A small network was shown many inputs. Here are its activations along a few directions, one row for each input.
Each table varies a few parts of the input and shows all the possible inputs, shuffled.
A made-up example of a description, with smaller parts first: line(4) and (point or line(9) or (values(3) and ring(5))).
Shared parts are said once, and a part with two or three values counts as separate values.

Other details of the inputs shift rows strongly along two fixed directions, in all tables alike. That doesn't count.

Table:
row 1: [  4 -32  43  -4  -1 -12 -21   6  -3  24  25]
row 2: [ 21  19 -10   7  -3  17 -44  -1  23   5 -29]
row 3: [  8 -10  35  -3   2 -26 -20   5 -26  30   5]
row 4: [ 29 -10  -6  11 -36  25 -45  -8  40 -15 -15]
row 5: [ 14 -23  43 -11   2 -13 -11   1 -15  23  20]
row 6: [ -1  22 -26  -3  10  26  31  -5  26 -22 -17]
row 7: [ 12  16 -11   4   3  16 -51   0  21   5 -21]
row 8: [-37 -16  -3 -15  31 -12  70   5 -34  -2  36]
row 9: [ 35  15  -5  14   1  10 -25   3  21  -2 -34]
row 10: [  8 -29  45  -2  -7  -7 -12  13 -10  24  20]
row 11: [  5   7 -38  -5 -11  18  24  -9  15 -30  -4]
row 12: [  3  19 -24   0  13  19  48  -1  20 -18 -13]
row 13: [  8 -34  39 -10  10 -17 -20   0  -7  16  25]
row 14: [ 15   0 -20   8 -23  -1 -45 -17  22 -14 -23]
row 15: [-18  13 -55   3  -1   2  22 -18   7 -23 -10]
row 16: [-18  41 -32  15 -16   2  17  -5  -6 -31  -5]
row 17: [ -3 -10  53 -13  19  -1 -30  12  -2  26  13]
row 18: [  8 -21  28  -3  10 -28 -27   8 -20  24   8]
row 19: [ 11 -14  34  -3   3 -27 -20  13 -26  23   4]
row 20: [ -9  31 -25   8 -17  14  18 -13  11 -35  12]
row 21: [  3 -15  37   4  -8 -22 -22  16 -20  31   4]
row 22: [-46   4  -2  -1  17 -21  69   8 -48  13  14]
row 23: [-10  29 -40   9  17  18  32  -2   5 -16 -24]
row 24: [  1 -18  35   2  -3 -27 -32   8 -12  33   9]
row 25: [-34 -12  -1 -15  26 -10  73  11 -36  -2  36]
row 26: [-40   0  -9  -5  28 -23  65  15 -47   6  22]
row 27: [ 18   3 -18  16 -32   8 -43  -5  25  -8 -28]
row 28: [ 28 -14 -10   2 -26  16 -50 -20  37 -23 -12]
row 29: [-13  26 -25 -10   9  30  23  -4  21 -20 -12]
row 30: [  0   9 -35   1 -18  24  26 -15  17 -24  -8]
Description of these inputs: values(2) and (point or line(4) or ring(10)).
- Changing only the values(2) part turns row 18 into row 8. The same change can be made to row 3. Which row results? => row 5
- Which other rows does row 12 become when the values(2) part takes its other values? List them by row number. => row 9

Table:
row 31: [ 21 -23  24 -14  24  14  -9   6  19  17  -4]
row 32: [ 11   4  23   5  -3  -8 -20   7  -6  13  -7]
row 33: [ 11  -6  13  10  -7 -16 -19   9  -8  20 -12]
row 34: [  7  -9  10   1   5 -13 -27   3  -7  17  -7]
row 35: [  4  23 -27   0  -1  18 -14  -9  21 -20 -13]
row 36: [  7  26 -23   8 -13  15  -5  -6  17 -18 -22]
row 37: [  6  -2  16  -2   8  -7 -27   2  -4  12  -2]
row 38: [ -7   0 -18   5 -32  26  -4  -4  22 -19   1]
row 39: [ 11  -1  18   8  -5 -12 -19   8  -8  17 -10]
row 40: [  4  15 -31   3  -4  12 -14 -10  16 -14 -21]
row 41: [ 13 -31  18  -4  -1 -15 -19  -7   8  -6  18]
row 42: [  7   5  22  -5  12  -2 -28   4   2   8   7]
row 43: [  7 -13   5   3   2 -18 -26   4  -7  20  -9]
row 44: [ 11  -4  15   9  -6 -14 -19   8  -8  18 -11]
row 45: [  7  29 -21   7 -12  17  -5  -6  19 -20 -19]
row 46: [  4  12 -33   4  -6   9 -14 -10  15 -12 -22]
row 47: [  7   0  18  -3  10  -5 -28   2  -2  11   1]
row 48: [  7  32 -20   6 -11  19  -5  -5  21 -22 -16]
row 49: [ 16  -3 -21  11 -21  11   5 -15  21 -34   4]
row 50: [-29  23 -32   7   7   3  54   1 -15 -12  -6]
row 51: [-33 -23  16 -13   9 -13  34  -2 -24  11  35]
row 52: [-13 -27   8 -21  14 -22  42   1 -33   2  34]
row 53: [-42 -23  15  -8   8  -8  30   3 -21  11  35]
row 54: [ -7 -20  18 -14   4 -19  48   5 -37   3  34]
row 55: [-16   8 -21  -8  26  29  77   4   9 -11  -4]
row 56: [ 11  14  31   1   3  -1 -20   9   1   7   4]
row 57: [-32   4 -26   0 -12  13  58  -9  -6 -18  20]
row 58: [  7 -11   7   2   3 -15 -26   3  -7  19  -8]
- Describe the family of inputs behind these rows. => values(2) and (point or line(4) or line(9))
- Changing only the values(2) part turns row 57 into row 51. The same change can be made to row 36. Which row results? => row 37
- Which other rows does row 33 become when the line(9) part takes its other values? List them by row number. => row 32, row 36, row 39, row 44, row 45, row 48, row 50, row 56
